Each row below holds a small network's activations on one input, seen along a few directions.
In each table, some parts of the input vary, and every possible input appears once, in random order.
Descriptions start from the smaller parts, as in this example, which fits no table here: ring(5) and (point or line(9) or (values(3) and line(6))).
Shared parts are said once, and a part with two or three values counts as separate values.

Other details of the inputs vary at random and push rows far along two fixed directions, the same in every table; ignore that.

Table:
row 1: [  3  -5  12   0 -11  -3   5   3   1   4  -4]
row 2: [  4   7 -19  32  22  -4  -5 -12   4  -3   7]
row 3: [  0   9 -22  28  21  -5  -9 -13   1   3   1]
row 4: [-1  3 14 -1 -9 -8  5  1  0  4  8]
row 5: [  4  -6  14   3 -10  -1   9   4   7  -1   4]
row 6: [ -7   2   8  -6 -14  -4   0   4  -4  12 -18]
row 7: [ 0  1 13 -2 -9 -8  4  2 -1  7  5]
row 8: [  1  -6  11  -1 -13  -1   5   5   0   3 -14]
row 9: [ -4   3  10  -5 -11  -8   1   2  -2  12  -1]
row 10: [ -3  -1   9  -4 -14  -2   2   3  -3   7 -16]
row 11: [  5   3 -20  33  21   1  -3 -10   9  -5   4]
row 12: [ 3 -2 14  1 -9 -6  6  3  2  2  6]
row 13: [  0   0  12  -2 -10  -6   3   2  -1   8   0]
row 14: [ -6   1 -20 -43  14  18 -13   3 -11 -14  11]
row 15: [ -5   2   9  -5 -12  -6   0   3  -3  12  -8]
row 16: [ -4  10 -26  24  18  -3 -12 -12  -1   9 -12]
row 17: [  0  -4  11  -1 -13   0   5   4  -1   3 -14]
row 18: [ 2 -1 14  1 -9 -6  6  2  1  3  6]
row 19: [  1  -8  12   2 -13   3   8   6   4  -1 -13]
row 20: [  2  -9  12   2 -13   3   8   7   5  -1 -12]
row 21: [ -3  12 -24  25  20  -6 -11 -12   0   7  -1]
row 22: [ 5 -8 14  3 -9 -2  9  5  7 -1  4]
row 23: [  4  -8  13   3 -11   0   8   5   6   0  -3]
row 24: [ -2  -2   9  -3 -13  -2   2   4  -3   7 -16]
row 25: [ -9   0 -22 -44  11  22 -14   5 -13 -15  -6]
row 26: [  4   4 -22  30  20  -2  -7 -11   4   0  -2]
row 27: [  3  -6 -13 -33  17  22  -2   5  -2 -31  24]
row 28: [ -6   8  13  -3 -10  -9   3   1  -2   9   6]
row 29: [  2  -4  12  -1 -11  -3   5   3   1   4  -5]
row 30: [  1   5 -24  27  19  -2 -10 -11   1   5 -10]
row 31: [ -5   6  11  -5 -10  -9   1   1  -3  11   2]
row 32: [  1  -1  12  -2 -10  -7   3   2   0   8   1]
row 33: [ 2  1 16  2 -9 -6  8  1  2  0 10]
row 34: [ -3   1 -15 -39  16  17  -8   2 -10 -22  20]
row 35: [  5   3 -22  30  21  -2  -7 -11   4   0  -1]
row 36: [  2  -5 -13 -34  17  22  -2   4  -2 -31  24]
row 37: [ -4  14 -23  26  21  -6 -10 -13   0   5   3]
row 38: [ -3  -4 -19 -41  14  21 -11   3 -11 -18   6]
row 39: [  3  -7  13   2 -11   1   9   5   6   0  -3]
row 40: [ 5 -5 15  4 -9 -3 10  4  7 -2  8]
Description of these inputs: values(2) and line(4) and line(5).
The inputs of row 29 and row 18 match in every part but the line(5) part. If row 15 is changed in the same way as row 29 into row 18, which row does it become?
> row 21
Change only the values(2) part in row 32. List by row number the other rows that result.
> row 13
Change only the values(2) part in row 30. List by row number the other rows that result.
> row 38
Change only the line(5) part in row 11. List by row number the other rows that result.
> row 5, row 19, row 36, row 39
A walk changes only the line(4) part. It starts at row 27 and steps to row 2. List the rest of the walk in order.
> row 4, row 37
